Each row below holds a small network's activations on one input, seen along a few directions.
In each table, some parts of the input vary, and every possible input appears once, in random order.
Descriptions start from the smaller parts, as in this example, which fits no table here: one of 2 separate values, together with either a single point or one of 11 places along a line or (one of 5 places around a ring, together with one of 6 places along a line).
Shared parts are said once, and a part with two or three values counts as separate values.

Other details of the inputs vary at random and push rows far along two fixed directions, the same in every table; ignore that.
To show where, the next rows are all for the same input, with only those details redrawn:
[ -8  -6  -9 -10  43   1   2  14 -12 -36   9 -13  -2]
[ -7  -4  -8  -9  40   0   1  14 -12 -32   9 -11  -3]
[  9  13   0   0  16   5 -22  17 -23  -9   8   1 -10]
[  2  12   9   3   3  -7 -10  14  -7   9  12   1 -15]
[  9  13   0   0  15   5 -23  17 -23  -9   8   1 -10]
[  4  17  15   8 -11 -11 -13  14  -5  25  14   5 -19]
[-24  -8   8  -4  18 -24  26   9  19   1  17 -13 -11]

Rows:
x1: [ 22  36 -25   9  16   6   7   4 -18 -13 -11  25 -18]
x2: [ -7   2 -27  -7  44   9   1   7  -4 -31   9 -20   4]
x3: [  8  41   6  -5  -2 -10   3  -1   1  29  -4  35  -9]
x4: [  0  22 -11 -16  -3  17  -8  -2 -18  -7 -19  38   1]
x5: [-13 -15  11 -11  18 -27  21  -1  23   1  13 -21 -18]
x6: [ 32  19  -9   1  10   2 -16   6 -14   0  -5  -3  17]
x7: [  4  13 -12  -2 -15  23 -17  11 -14  -7  -9   5  14]
x8: [ -6   9  -1  13  -9   1 -15  -2   0   3  15   4  -8]
x9: [-36 -16 -13  -7  -5  -4  24  -2  26   1   8 -13  -2]
x10: [-11 -29  -9 -22  19   9  -4   0  -9 -41  -5 -15  -7]
x11: [ 20 -10  -6   3  -2  25 -22 -11 -14   6 -18  -2  10]
x12: [ 19  13  11  14 -25 -13 -10  -5   3  18   3  10  11]
x13: [  4  17  15   8 -11 -11 -13  14  -5  25  14   5 -19]
x14: [  8  34  13  11 -15  -9  -6   9   0  23   4   2   1]
x15: [  0   6  14  13 -22  -4 -18   8   0  17  18  15 -14]
x16: [-16   1   2   7 -10 -13  25   2  36  11  16  -3  14]
x17: [ -2  -3  19   5 -20  14   2   8 -12  14  -3  12  10]
x18: [ -2  -9   5   2 -13  15 -11 -17  -7  13  -2  -7 -12]
x19: [ 16  19   7  -1  12   4 -14  22 -21 -12   0   4   8]
x20: [  6  18  -8  19 -26  14  21 -10  -7  24 -13  37 -19]
x21: [-11  10 -13  15  -6 -19  47  -9  30   4   4  26 -18]
x22: [ 15   5  -4  -2 -15   8 -16  -1 -21 -10 -17   4  16]
x23: [  4  -5 -23 -14  43   5  -4  -3   1 -30   5 -28  -4]
x24: [ 10  -6  13  -4 -27  -7  -3   6  -8   7 -11  10  10]
x25: [ 11  -8  -9   0  -4  32 -24 -11 -17   5  -4  -6  -5]
x26: [  1 -37   0 -11  28  13   5  -7 -12 -30 -18 -10  13]
x27: [ -3  11  15  13 -30  14  -1  -2  -7  26  -4   9   9]
x28: [-20 -24   2  -9  -3 -19  22 -15  26  -3 -14 -18   2]
x29: [ 21   4   4  13 -20  -7 -21  -8  15  25  -1   3   0]
x30: [-27  -1   7 -10  -2  -2  43 -16  19  23  -7  29   3]
x31: [-26 -11  16  -6 -22 -15  29  10  20   6   1   1   6]
x32: [ -7   6 -12  -1  -8  20 -24   2 -22 -14  -4   1  -6]
x33: [-24  -7  -6   7  -3 -11  18  -3  33  10  23  -7  -3]
x34: [ 17  -2   2   5  -7  19 -10  -8 -26  -1 -15   5  21]
x35: [ -3 -10   0   4  -5 -22  26  -7  33   9   9  -5  20]
x36: [ -5  -1  -6   7   0  31 -18  -5 -27  -5  -1   1  -1]
x37: [ 11  30   3   8 -10  -3  -5  12   5  24   5   0   6]
x38: [ 12 -15  -2 -13  45  -9  -1   4  -5 -34 -10 -17   5]
x39: [-20   6 -16   4 -18 -13  50  -8  23   5 -10  22 -20]
x40: [ 11  -5  15  11 -25   5 -12 -17  -3  31 -15   1  -1]
x41: [  1  -4  20  -3   1 -37  30   6  21  15   5  -6   8]
x42: [ 12   6   0   9 -22   0 -24  -9  12  24  14  -1 -15]
x43: [-13 -18 -16 -16  14  10  -5 -10  -6 -35  -7 -20  -7]
x44: [  0  -4 -15 -12  42   0  -4  -6  -5 -34   3 -28  -8]
x45: [  0  -1 -13   7  -4  35 -19  -1 -20   5   1   2   2]
x46: [  5 -17 -12  -3  32  -2  -5 -11   3 -39  -7 -14  12]
x47: [-24   6   3   3   8 -23  22  -1  23  13  16 -16 -11]
x48: [ 24  14   3   6  -5 -12 -16  -3  10  28  -6  -8  -4]
x49: [ -5 -10  -3  -5  27   5   6  14  -5 -46   6   0  20]
x50: [  5   2   2   6  -8  -2 -20 -12   4   3  11  -5 -15]
x51: [ -8  -7  15   8 -22  14  -8   3 -13  24   5  11 -10]
x52: [-37 -24   4 -10  -5 -11  25   5  17  -6   7  -7  -8]
x53: [  9 -18   6  -5   0  25 -22  -4 -26  -6  -4  -1 -10]
x54: [-16 -32  12 -12  -7 -22  22  -5  24   0 -11 -10  -2]
x55: [ 27  19  -3   1  13  -3 -14   3 -20  -9  -8  -4  15]
x56: [  1  -3  -7  -5 -24   8 -18  -7   4  14  -2  -7 -14]
x57: [ -6  -7   5  -3  20 -31  23 -11  29   3  -4 -24  -1]
x58: [ 20  -5  -8   2  -3  25 -10  -5 -21   0 -13   3  26]
x59: [ -7 -29  13  -2   9 -27  20  -6  30  -6   3  -8   2]
x60: [ 10  19  -1  10  -4  11 -20   6 -13 -14   4   8  13]
x61: [-23 -10   5   4 -14   4  34  -3  24  22   3  -5  17]
x62: [ 11  -2  17   6 -22  -8 -23  -2   3  17  14   6 -21]
x63: [ 12 -12  19   3 -19   5   3  -1 -13  16  -9  11  15]
x64: [ 13   6   0   2 -37  -1  -7  -1   2  24 -10   7  12]
x65: [-33  -8   1  -6  -9 -10  33   0  22  -8  -2 -10  12]
x66: [ -9   7 -18 -16  39   7  15  -6  -1 -38  -3  27  11]
x67: [ 18  -3  14   5 -11 -12  -5   5  -2   1   3  12  13]
x68: [ 17  -5 -14  -5  -5  15 -26  -4 -10  -8 -21  -5   6]
What is each input in this table made of?
> one of 4 places along a line, together with either one of 2 separate values or (one of 3 separate values, together with one of 5 places around a ring)
Changing only the place on the line of 4 turns x53 into x10. The same change can be made to x26. Which row results?
> x54
Changing only the place on the line of 4 turns x23 into x25. The same change can be made to x57. Which row results?
> x40
Which other rows does x3 become when the choice among 2 separate values takes its other values? List them by row number.
> x1
Which other rows does x4 become when the choice among 2 separate values takes its other values? List them by row number.
> x39
Which other rows does x68 become when the place on the ring of 5 takes its other values? List them by row number.
> x7, x9, x56, x64

Rows:
x69: [ 21  19  -1   2  -3   9 -44  14 -29   2   7   7 -27]
x70: [-28 -33 -14 -12  20   4  26  -9   5 -33   9  -9   3]
x71: [-14 -19  -2  -5   8 -12   8 -18  29   4   4 -20   1]
x72: [  8  22  -2   3 -19  26 -28  10 -33   0 -14  27  -2]
x73: [ 10 -11  -3   2   5  14 -15 -10 -16   2 -10 -13   2]
x74: [  6  38  13  18 -32   4 -18  11 -11  33  14  20 -11]
x75: [  3   2 -32  -1  33  30  -6  -2 -33 -41 -16   1   3]
x76: [ -8   0   3  -9  32 -28  32   4  21  -7   6  -3  -2]
x77: [  8  17  14   5 -30  -3  -7   5  -7  36 -12  27   9]
x78: [ 16   4 -14   2  -3  -5 -16  -6   5  -3  -9  -6   9]
x79: [ -7  -9   9  -1  15   1  -6   5  -1  -7  13 -19  10]
x80: [ 26  29  21  18 -43 -10 -27  14  -7  41  10   8   2]
x81: [-14 -26  14   6 -19 -31  39  -8  38  13   4  -5  10]
x82: [  5 -22   4   1   4  12 -13  -5  -8 -11  -2  -2   7]
x83: [  4   6 -16  -3  -6  13 -22  -9  -7   0   4   1 -13]
x84: [ -9   9 -18  -3  12   7   8 -10  10 -18  -2   2  -7]
x85: [ 11  10   1   3  -4   1  15 -10  -1  17  -9   7   4]
x86: [-34 -12   9   8 -14 -18  47  -9  36  14   7   9  -8]
x87: [  6 -10   2  -5  28  -7 -19   8  -6 -14   3 -15  -7]
x88: [-20 -15   0 -15   0  14   6   2  -7 -16  -1  -2  -1]
x89: [-12  -1  -1   1   5   8  -4  14   0  -6  16 -10  -6]
x90: [ 26  22  20  17 -42   2 -15  -2  -7  42  -3  36  -1]
x91: [-11  -7  16  -2  -1 -49  33   3  40  16  10 -17  -8]
x92: [  7   0 -10   5 -10  22 -18   0 -17   7  -5   0 -15]
x93: [  8 -11 -11 -20  23  19  -7   8 -24 -54 -19 -10  28]
x94: [  7  18   6   6 -24 -15   9  -9  32  42   0  15  -5]
x95: [ 25   2  -4   5  -5  10 -11  -1 -12  -5 -16  -7   6]
x96: [  0 -22  -8 -19  33  28 -20   0 -34 -48 -14 -11  21]
x97: [-12   0  -5  -5  28 -11  28   9  10 -13  12  -3  21]
x98: [-30   1  10  -1  11 -35  43   2  37   5  15  -6 -22]
What is each input in this table made of?
> one of 5 places around a ring, together with either one of 2 separate values or one of 4 places along a line
Changing only the place on the ring of 5 turns x79 into x97. The same change can be made to x96. Which row results?
> x77
Start at x98 and move only the place on the ring of 5, one step at a time. The first step leads to x76. Which rows follow, in order?
> x91, x87, x69

Rows:
x99: [  5   0  25   4 -31  -3  -8   5  -8  26  -3  16  -6]
x100: [  6  30   2  10 -20 -12  -9   5   5  22  10  19 -24]
x101: [  3  24   3  11 -17   5  -1  -3  -2  36   3  16 -17]
x102: [ 15  16  -6  -1  15  14 -39  21 -34 -29   8   5  -6]
x103: [ 18  -5 -18   0  -2  34 -41  -5 -28 -22 -12  -6   8]
x104: [  0 -16 -19 -10  46  19  -7  -4 -14 -35  -2 -25   3]
x105: [ -8  -1  10   7 -36   9  -8   3  -1  20   3   7   3]
x106: [-28 -24  -4 -13  18 -16  52 -12  25 -16  -7   1   0]
x107: [ 29  14  -1   1  14  15 -28  16 -34 -23  -8   6  26]
x108: [  6 -29 -12 -16  35  11  -6  -7 -15 -44 -15 -15   7]
x109: [-37 -22   4  -9  28  -9  41   2  20  -8  14 -20   3]
x110: [ -9   9  11   6 -16 -35  46  -7  42  33   2   7   8]
x111: [ 12  14  10   9 -20 -16 -25   2   8  25  12  -3 -23]
x112: [ -9 -22  -1  -8  25 -28  36  -8  35 -12   0 -28  22]
x113: [ -1  13  -3  11 -39  11  -3  -8   3  26  -5  20  -5]
Changing only one part turns x111 into x102. The same change can be made to x108. Which row results?
> x99
What is each input in this table made of?
> one of 3 separate values, together with either a single point or one of 4 places along a line
Which other rows does x101 become when the place on the line of 4 takes its other values? List them by row number.
> x100, x106, x113
Which other rows does x105 become when the choice among 3 separate values takes its other values? List them by row number.
> x103, x113
